Read these off the matrix that follows. Indices start at 1.
1) Find the entry just left of 137.
2) Find the entry in row 2 and column 1.
3) Find the entry in row 1 and column 2.
4) Find the entry in row 3 and column 3.
5) Find the top-right entry.
6) Find the entry directly below 140.
7) Find the entry in row 1 and column 3.
8) Find the entry directly below the largest entry.
array([[125, 115, 126, 136],
       [135, 141, 125, 133],
       [132, 134, 128, 132],
       [128, 120, 125, 136],
       [122, 139, 121, 124],
       [113, 112, 150, 125],
       [133, 140, 112, 129],
       [136, 124, 113, 129],
       [112, 136, 135, 137],
       [129, 136, 125, 124],
       [125, 142, 101, 139],
       [125, 132, 142, 119],
       [149, 134, 126, 110]])
1) 135
2) 135
3) 115
4) 128
5) 136
6) 124
7) 126
8) 112

Read these off the row that follows.
1) Give the largest entry.
2) Give the second entry from the right.
3) Give the 1st entry from the right.
4) Give the third entry from the right.
[130 127 143 121 138 123 104 125 127 122 110 134]
1) 143
2) 110
3) 134
4) 122
